Here are a small network's activations along a few directions, averaged over the inputs that share one value of a field.
Values that are neighbours, or in one group, have similar rows; names and order tell nothing.
In the rows, 500 means zero.
Strong random noise was added to every row along 22 fixed directions; ignore it. To show where, here is one row again and again, with new noise each time:
[473 402 450 370 243 476 196 470 486 398 347 508 636 391 343 621 534 751
 440 487 754 526 600 510 430 375 292 428 581 390 363 579 403 359 648]
[570 545 584 681 566 364 597 687 445 490 547 626 425 549 673 431 650 568
 662 629 633 435 429 668 582 420 555 688 513 522 423 363 586 397 375]
[230 456 477 312 370 494 762 185 336 575 572 429 516 241 442 388 474 533
 393 409 489 498 447 497 453 527 423 197 378 525 385 663 307 536 597]
[616 670 586 494 742 577 678 500 249 488 613 477 491 435 406 390 421 623
 327 513 451 438 457 245 858 585 595 633 479 477 534 480 559 432 353]
[713 506 730 487 849 494 356 655 769 419 416 415 309 594 723 503 203 456
 458 468 535 148 475 629 629 348 705 384 622 659 751 434 476 195 286]
[592 412 417 599 526 594 551 455 499 620 633 444 550 424 273 576 567 377
 486 622 436 494 315 743 495 522 405 767 723 730 445 315 563 700 413]
[445 527 544 137 500 370 367 695 516 316 556 456 577 441 145 665 415 351
 348 254 415 349 430 485 581 457 465 474 584 371 324 666 453 432 483]
[595 335 492 492 554 610 492 460 499 490 659 500 352 495 564 344 346 534
 503 467 629 423 597 429 513 452 647 547 421 444 662 425 427 472 451]
[466 332 397 330 576 258 532 428 539 511 460 739 503 414 658 512 620 288
 599 387 477 490 461 578 432 353 378 572 441 119 422 592 667 667 424]
[656 604 348 476 319 437 241 699 466 368 692 585 602 386 544 628 465 675
 727 664 641 410 558 455 632 426 401 512 543 157 611 452 314 413 626]
[464 793 331 364 357 514 478 622 382 329 400 392 612 307 373 487 386 705
 581 595 556 548 536 338 366 677 423 474 605 454 579 350 327 414 629]
[419 453 418 535 538 384 597 214 521 671 643 518 339 416 609 410 522 339
 648 437 458 386 501 784 370 529 515 750 768 511 585 522 540 735 248]
[567 458 667 513 632 436 479 380 482 709 338 445 429 514 618 482 512 625
 565 550 689 431 419 501 618 605 675 611 326 444 375 506 542 394 544]
[751 512 673 618 776 310 266 345 699 598 479 444 512 281 431 646 447 627
 265 476 457 357 444 685 714 427 354 421 258 503 502 620 445 352 635]
[604 511 367 606 339 349 433 202 638 569 360 507 292 489 628 395 623 580
 526 569 596 560 650 511 425 406 347 614 357 537 431 452 591 583 363]
[418 444 641 526 449 245 507 463 640 273 687 257 558 545 476 489 539 457
 470 595 332 346 490 623 497 473 502 344 433 336 379 744 387 514 669]
[415 525 595 548 413 386 523 355 426 570 711 531 495 330 302 432 517 577
 423 438 497 512 486 560 532 517 511 520 485 466 464 716 338 477 618]
[460 280 421 430 440 455 532 528 534 380 450 610 471 417 588 445 755 560
 510 433 563 436 558 625 308 392 392 647 619 559 348 497 717 573 367]
[310 409 481 419 348 569 701 666 328 395 492 512 515 506 433 632 493 478
 358 455 511 664 541 454 351 509 434 463 604 656 431 686 373 472 476]
[503 342 384 353 434 437 322 404 485 597 560 571 363 303 696 429 689 611
 717 166 736 315 649 492 502 548 560 528 286 332 458 442 536 642 419]
[463 668 634 524 476 427 431 496 655 436 587 552 549 478 477 199 570 617
 642 557 515 362 437 521 480 470 690 326 563 433 478 471 532 365 624]
[517 434 566 543 624 648 488 430 528 575 548 643 566 344 447 338 669 635
 370 331 432 505 504 503 432 547 534 522 499 657 483 541 690 522 576]
[467 589 223 285 307 736 512 367 332 721 677 719 476 465 343 540 374 609
 490 609 491 573 557 506 473 484 399 804 617 458 453 473 513 423 462]
[610 406 445 486 381 378 615 306 492 392 572 472 467 278 633 570 575 412
 322 492 277 464 479 418 642 343 177 403 384 508 498 769 461 643 493]


Field Ledu:
c2: [519 664 451 478 499 370 635 726 421 474 379 654 349 442 436 458 464 607
 615 688 718 540 451 386 535 480 611 591 399 437 559 201 456 296 384]
c6: [667 590 544 469 436 307 375 363 623 466 317 569 462 283 697 294 526 620
 717 534 802 320 415 617 406 449 417 500 551 435 315 470 585 345 613]
c3: [526 450 493 498 453 507 442 550 489 637 523 415 347 498 435 754 421 479
 449 394 484 478 574 530 544 584 499 601 307 661 503 604 340 460 518]
c9: [682 499 393 407 371 493 151 325 539 587 483 469 383 595 514 649 462 453
 480 315 655 410 666 515 639 470 331 606 394 402 358 521 535 538 420]
c1: [566 553 591 669 268 257 640 356 272 625 504 477 290 415 471 491 466 188
 611 413 486 561 296 593 707 397 360 842 580 675 591 476 332 649 385]
c5: [493 215 683 630 508 565 496 368 440 552 641 394 363 449 370 410 363 529
 367 335 723 453 559 610 466 490 597 565 511 649 516 634 325 456 545]
c12: [554 408 491 591 461 600 528 499 264 498 301 279 444 630 559 619 374 407
 512 449 707 586 524 490 454 595 406 726 691 683 473 424 456 589 353]
c11: [673 673 476 514 497 509 307 523 597 471 601 445 400 388 573 361 574 787
 646 399 773 370 688 373 500 754 668 512 381 438 395 484 498 453 535]
c4: [430 445 634 636 358 567 450 461 482 396 448 527 605 558 620 477 482 462
 407 422 642 539 487 786 396 281 271 241 762 737 427 611 410 379 528]
c7: [339 535 585 284 436 446 323 711 442 474 434 281 521 496 450 740 418 360
 594 158 257 265 401 571 608 611 587 500 468 573 634 482 322 488 553]
c8: [460 593 326 533 368 509 381 409 469 692 712 758 461 413 542 786 400 588
 511 525 594 584 693 640 485 462 329 460 622 348 632 745 297 415 466]
c10: [334 708 447 500 356 266 510 397 678 385 504 393 536 363 514 440 477 358
 735 495 668 421 467 765 312 467 380  58 768 530 468 464 274 615 436]
Ledu is arranged as 4 separate groups.
List the group mates of c8, in the order listed. -> c2, c9
List the group mates of c5, in the order listed. -> c6, c3, c12
List the group mates of c10, in the order listed. -> c1

Field Tuda:
f6: [769 857 124 526 561 446 209 472 751 550 624 542 487 247 550 627 326 520
 795 580 759 491 691 574 288 756 364 429 645 265 686 349 337 667 492]
f4: [537 712 370 609 786 488 614 220 487 573 586 680 260 195 546 175 284 817
 365 467 453 489 788 403 419 490 523 623 526 482 959 440 476 397 286]
f5: [675 462 459 718 245 530 510 234 469 473 823 388 339 433 512 294 460 461
 589 627 591 478 557 406 635 435 499 625 693 530 701 532 296 715 394]
f3: [670 231 701 639 667 711 339 512 498 488 367 234 640 549 255 590 554 568
 238 404 773 551 448 370 749 525 558 294 482 706 405 407 477 589 486]
f8: [385 389 451 677 522 348 725 459 166 550 547 365 495 471 559 545 549 556
 761 764 625 516 440 421 691 580 626 795 642 237 700 359 377 747 296]
f2: [574 565 572 677 626 574 461 487 871 663 518 591 552 847 513 573 590 359
 539 797 319 604 456 575 378 590 664 559 672 536 377 670 786 572 547]
f7: [801 473 489 909 275 507 368 522 422 367 471 160 382 426 673 641 583 541
 570 560 759 494 555 352 707 583 404 537 708 792 684 431 280 731 283]
f10: [464 529 506 306 527 583 502 619 450 382 348 276 413 646 248 666 374 562
 259 476 594 524 645 170 594 617 618 377 456 630 401 559 447 414 327]
f9: [498 595 521 539 500 487 529 365 697 430 524 514 539 364 579 279 516 668
 466 620 450 472 531 541 245 567 513 272 444 502 478 600 511 356 751]
f1: [261 409 512 489 763 499 497 519 349 711  51 544 600 482 346 833 277 647
 270 459 784 840 555 690 325 527 407 383 422 545 599 381 304 287 491]
f11: [508 456 483 495 702 463 690 651 337 304 281 607 559 183 595 416 382 685
 394 486 696 562 504 436 397 389 340 338 458 477 661 359 405 348 515]
f12: [487 562 428 461 306 796 506 397 663 409 985 311 531 801 463 358 316 341
 468 693  67 347 513 670 466 430 527 392 615 675 530 509 455 490 607]
Tuda is arranged as 4 separate groups.
List the group mates of f10, in the order listed. -> f6, f2
List the group mates of f9, in the order listed. -> f7
List the group mates of f4, in the order listed. -> f8, f11
